These are the activations of a small network on made-up records, seen along a few directions, one row for each record.
Each row is followed by the record's values for the fields Suraf, Votor, Gusi, Buzev.
The largest differences between rows may come from other fields.
In the rows, 500 means zero.
Strong random noise was added to every row along 11 fixed directions; ignore it. To show where, here is one row again and again, with new noise each time:
[806 499 468 511 510 339 546 493 306 556 597 589 367 467 467 566 523 428
 622 720 396 609 636 522 257]
[547 387 461 451 499 614 635 625 544 491 623 541 503 477 464 535 342 367
 374 549 437 633 660 422 344]
[432 509 420 412 595 277 294 495 727 509 497 432 749 603 563 615 661 507
 379 204 563 177 301 656 396]
[565 294 424 412 425 614 415 669 640 385 604 658 361 513 499 461 415 561
 419 657 581 674 611 462 462]
[476 367 558 354 472 540 557 447 599 319 533 473 483 298 465 549 232 220
 485 674 482 785 652 264 438]
[488 518 328 516 454 538 621 741 262 593 414 591 654 632 511 675 655 512
 347 527 600 581 462 522 461]
[474 242 408 402 399 585 486 452 561 504 512 450 489 383 459 503 514 426
 515 478 486 311 421 488 443]
[471 519 336 363 449 339 173 607 462 437 415 653 682 522 514 616 814 645
 419 403 734 449 238 737 552]
[497 436 547 568 394 577 701 596 458 575 328 475 301 500 410 503 490 676
 605 606 511 520 639 473 485]
[605 476 453 310 626 140 606 678 630 413 542 553 643 484 512 567 503 542
 301 386 534 503 632 574 321]
[516 407 547 209 391 314 369 461 484 311 309 580 484 102 292 493 496 564
 552 735 695 767 511 562 561]
[407 323 336 413 420 595 404 637 585 382 568 603 549 587 619 575 596 484
 399 343 580 426 399 495 507]
[340 400 521 601 398 714 807 707 556 476 359 474 332 663 564 559 413 601
 502 478 519 563 683 302 538]

[581 525 652 435 497 456 521 462 510 397 526 626 303 329 378 395 525 673
 665 304 410 505 657 671 420] => Suraf is e1, Votor is m3, Gusi is z4, Buzev is d4
[735 474 411 539 456 543 415 562 413 418 775 574 481 343 578 425 314 261
 505 639 411 808 530 405 662] => Suraf is e1, Votor is m2, Gusi is z3, Buzev is d4
[432 570 658 461 550 304 653 374 530 421 377 370 506 344 462 525 446 486
 613 336 436 481 604 475 510] => Suraf is e1, Votor is m1, Gusi is z4, Buzev is d4
[572 597 597 671 663 369 562 551 747 545 539 358 466 699 576 472 282 545
 436 572 458 587 713 377 517] => Suraf is e1, Votor is m3, Gusi is z2, Buzev is d3
[537 805 639 472 581 135 511 592 699 433 507 448 550 407 550 474 440 609
 496 277 464 522 513 673 553] => Suraf is e2, Votor is m1, Gusi is z3, Buzev is d3
[719 342 421 431 452 414 652 385 230 582 550 430 539 160 380 412 464 330
 569 633 380 472 493 481 542] => Suraf is e1, Votor is m2, Gusi is z4, Buzev is d4
[643 475 392 565 612 391 484 531 418 652 483 492 593 703 534 502 613 545
 408 646 555 382 466 481 468] => Suraf is e1, Votor is m1, Gusi is z1, Buzev is d1
[554 227 393 369 500 414 458 436 558 493 458 439 557 404 455 441 498 488
 427 663 595 387 456 432 538] => Suraf is e1, Votor is m3, Gusi is z4, Buzev is d4
[424 440 433 478 484 663 357 439 462 457 556 549 573 595 527 688 492 251
 471 599 536 623 465 384 333] => Suraf is e1, Votor is m2, Gusi is z3, Buzev is d4
[433 294 382 583 515 691 634 629 587 615 553 495 443 813 579 513 532 601
 365 470 487 284 579 430 371] => Suraf is e1, Votor is m1, Gusi is z2, Buzev is d5
[496 417 333 473 356 463 520 504 209 397 556 615 461 482 645 654 745 437
 641 342 467 442 402 539 480] => Suraf is e1, Votor is m2, Gusi is z3, Buzev is d3
[691 598 598 581 478 480 907 546 225 755 405 386 479 186 216 418 402 528
 580 516 317 532 677 612 477] => Suraf is e1, Votor is m3, Gusi is z3, Buzev is d4
[431 562 633 473 507 674 546 527 402 523 332 644 406 571 290 608 523 602
 514 652 577 731 694 520 246] => Suraf is e1, Votor is m1, Gusi is z4, Buzev is d4
[440 450 490 447 507 447 722 795 640 515 397 511 514 549 424 509 425 745
 285 511 612 603 713 542 472] => Suraf is e1, Votor is m1, Gusi is z3, Buzev is d3
[526 313 432 398 419 566 616 320 223 590 456 415 585 194 317 504 503 311
 531 661 452 480 464 474 468] => Suraf is e1, Votor is m3, Gusi is z4, Buzev is d2
[665 375 415 425 671 216  89 384 847 370 709 480 578 663 673 515 420 355
 403 683 574 487 453 388 419] => Suraf is e1, Votor is m2, Gusi is z2, Buzev is d3
[522 791 408 567 574 399 328 661 384 450 645 637 743 626 644 656 625 422
 379 244 527 675 399 652 555] => Suraf is e1, Votor is m3, Gusi is z3, Buzev is d4
[564 401 518 569 506 574 783 629 524 557 612 509 354 511 469 382 430 659
 487 312 347 398 729 554 445] => Suraf is e1, Votor is m2, Gusi is z4, Buzev is d4
[474 848 515 600 557 242 339 671 649 478 463 498 619 687 691 558 608 652
 459 272 587 479 326 647 671] => Suraf is e2, Votor is m3, Gusi is z3, Buzev is d3
[587 591 636 512 513 387 450 460 493 406 441 532 371 404 444 435 415 592
 617 660 532 758 641 473 598] => Suraf is e1, Votor is m2, Gusi is z4, Buzev is d2
[524 416 408 311 517 431 427 547 383 597 461 659 609 449 282 544 769 705
 379 427 587 339 464 830 235] => Suraf is e1, Votor is m1, Gusi is z2, Buzev is d5
[594 442 372 471 503 401 490 485 333 519 532 489 643 437 542 518 574 386
 455 531 509 481 399 476 589] => Suraf is e1, Votor is m3, Gusi is z4, Buzev is d2
[555 508 385 496 536 289 484 594 452 431 510 537 573 658 655 669 566 445
 444 578 579 603 519 417 452] => Suraf is e1, Votor is m2, Gusi is z3, Buzev is d3
[357 694 660 369 640 277 705 601 495 452 259 530 681 438 345 504 604 769
 374 184 596 496 630 670 500] => Suraf is e1, Votor is m2, Gusi is z1, Buzev is d1
[533 506 537 822 412 876 664 479 371 743 549 375 348 499 445 351 417 522
 655 408 300 380 524 491 682] => Suraf is e1, Votor is m3, Gusi is z1, Buzev is d4
[366 420 460 216 622 193 672 587 597 213 523 568 724 495 625 667 550 407
 300 137 527 473 608 444 330] => Suraf is e1, Votor is m2, Gusi is z2, Buzev is d3
[492 351 523 395 515 580 528 533 608 486 509 522 495 362 362 318 422 625
 393 500 538 481 581 546 571] => Suraf is e1, Votor is m1, Gusi is z1, Buzev is d1
[529 481 570 435 565 373 677 328 288 493 404 519 433 521 424 686 579 405
 624 614 433 530 691 433 132] => Suraf is e1, Votor is m1, Gusi is z4, Buzev is d2
[555 484 357 420 470 520 451 618 406 449 597 651 562 590 593 620 533 341
 386 664 563 647 434 438 381] => Suraf is e2, Votor is m2, Gusi is z3, Buzev is d4
[500 586 407 644 491 486 656 646 513 608 597 390 581 602 677 477 470 467
 417 336 397 356 403 493 645] => Suraf is e2, Votor is m1, Gusi is z2, Buzev is d3
[497 436 544 467 524 407 170 426 902 285 635 438 459 449 621 400 304 454
 517 496 553 581 474 419 694] => Suraf is e1, Votor is m2, Gusi is z3, Buzev is d4
[543 653 628 766 544 647 448 298 440 626 574 462 299 738 554 571 544 438
 772 424 287 376 550 491 302] => Suraf is e1, Votor is m1, Gusi is z4, Buzev is d2
[334 810 708 634 422 458 692 359 290 601 151 330 441 392 431 550 586 581
 770 436 467 453 411 524 647] => Suraf is e2, Votor is m3, Gusi is z2, Buzev is d5
[473 586 519 495 477 275 585 431 525 431 483 389 495 458 671 580 544 389
 641 303 408 320 390 468 509] => Suraf is e2, Votor is m1, Gusi is z3, Buzev is d4
[272 503 626 407 428 748 472 436 630 536 354 477 476 445 306 577 425 469
 481 582 562 528 487 520 292] => Suraf is e2, Votor is m3, Gusi is z3, Buzev is d4
[340 327 410 414 476 660 385 431 490 438 372 528 615 580 513 582 614 410
 444 512 652 410 351 373 521] => Suraf is e1, Votor is m3, Gusi is z1, Buzev is d4
[483 504 599 516 484 467 597 403 503 505 469 405 440 329 426 411 472 567
 619 334 395 396 553 569 572] => Suraf is e1, Votor is m1, Gusi is z4, Buzev is d2
[494 430 534 351 471 611 596 607 348 365 443 757 410 437 359 511 549 612
 472 543 580 741 695 519 375] => Suraf is e1, Votor is m2, Gusi is z1, Buzev is d4
[407 378 442 462 602 436 644 510 638 523 448 292 756 491 556 433 387 395
 285 428 538 345 452 324 698] => Suraf is e1, Votor is m1, Gusi is z1, Buzev is d1
[518 577 515 608 593 373 677 592 587 578 560 364 576 556 549 488 394 537
 403 355 404 465 623 514 539] => Suraf is e1, Votor is m1, Gusi is z2, Buzev is d3

Which values does each new row have?
[521 567 531 455 591  82 658 532 516 304 366 363 635 440 662 574 345 379
 452 630 587 782 613 209 741] => Suraf is e1, Votor is m2, Gusi is z2, Buzev is d3
[674 477 489 494 538 588 501 559 489 518 755 624 444 452 423 482 399 415
 456 484 366 622 668 590 283] => Suraf is e1, Votor is m3, Gusi is z3, Buzev is d4
[594 409 467 582 379 748 553 385 199 573 581 533 387 317 405 437 506 380
 678 555 364 534 498 496 544] => Suraf is e1, Votor is m2, Gusi is z1, Buzev is d4
[726 185 370 426 404 517 548 442 378 711 481 343 559 103 237 273 359 462
 433 924 528 492 450 487 694] => Suraf is e1, Votor is m2, Gusi is z4, Buzev is d4
[528 488 500 698 325 747 248 414 413 472 615 632 144 582 578 453 647 650
 835 433 420 462 442 618 578] => Suraf is e1, Votor is m1, Gusi is z2, Buzev is d3
[329 235 426 275 349 589 493 603 535 179 474 673 428 348 531 487 525 587
 451 420 652 664 550 447 644] => Suraf is e1, Votor is m3, Gusi is z2, Buzev is d3
[521 542 399 478 445 517 357 449 322 569 440 561 583 508 505 543 712 460
 532 552 573 379 231 578 512] => Suraf is e2, Votor is m3, Gusi is z1, Buzev is d4
[376 566 518 722 417 767 536 598 535 684 421 389 471 594 448 484 467 627
 513 419 496 448 471 556 648] => Suraf is e1, Votor is m1, Gusi is z3, Buzev is d4
[597 417 503 584 586 500 475 398 625 651 631 368 459 555 464 426 368 470
 473 651 400 400 587 482 397] => Suraf is e1, Votor is m1, Gusi is z2, Buzev is d5
[442 517 516 484 397 536 505 425 317 378 491 565 426 390 521 597 575 421
 678 395 462 595 499 501 505] => Suraf is e1, Votor is m2, Gusi is z3, Buzev is d4
[376 522 611 419 482 564 600 502 502 473 274 560 400 573 408 578 526 585
 525 666 606 575 579 429 319] => Suraf is e2, Votor is m1, Gusi is z1, Buzev is d4
[510 554 439 584 604 372 706 582 331 766 325 429 628 732 428 631 660 648
 376 593 551 366 561 560 326] => Suraf is e1, Votor is m1, Gusi is z2, Buzev is d5
[724 394 377 545 579 245 574 440 439 472 692 422 538 525 710 494 491 308
 544 445 356 362 495 363 536] => Suraf is e1, Votor is m2, Gusi is z4, Buzev is d4
[382 438 634 437 522 636 354 496 828 230 630 613 328 573 558 490 312 494
 503 433 502 710 700 394 411] => Suraf is e1, Votor is m2, Gusi is z2, Buzev is d3
[536 501 497 598 607 159 345 312 626 440 372 333 477 755 741 618 561 454
 647 654 585 380 432 277 556] => Suraf is e1, Votor is m1, Gusi is z4, Buzev is d4
[477 290 326 322 369 384 437 376 342 298 541 463 639 227 619 598 537 177
 553 509 526 537 312 350 654] => Suraf is e1, Votor is m2, Gusi is z3, Buzev is d3
[624 441 483 646 569 399 682 541 517 562 567 455 356 726 634 483 522 596
 566 434 380 322 647 425 424] => Suraf is e1, Votor is m2, Gusi is z4, Buzev is d2
[689 377 367 655 467 532 554 517 548 701 645 394 378 665 631 445 467 438
 541 654 372 228 421 423 432] => Suraf is e2, Votor is m2, Gusi is z3, Buzev is d3
[557 512 350 311 482 269 177 530 418 314 615 730 616 460 568 640 756 506
 476 382 616 556 357 718 410] => Suraf is e1, Votor is m2, Gusi is z3, Buzev is d3
[461 623 596 563 536 432 434 301 417 570 386 348 576 418 416 555 453 404
 591 642 502 593 479 458 547] => Suraf is e1, Votor is m2, Gusi is z2, Buzev is d5
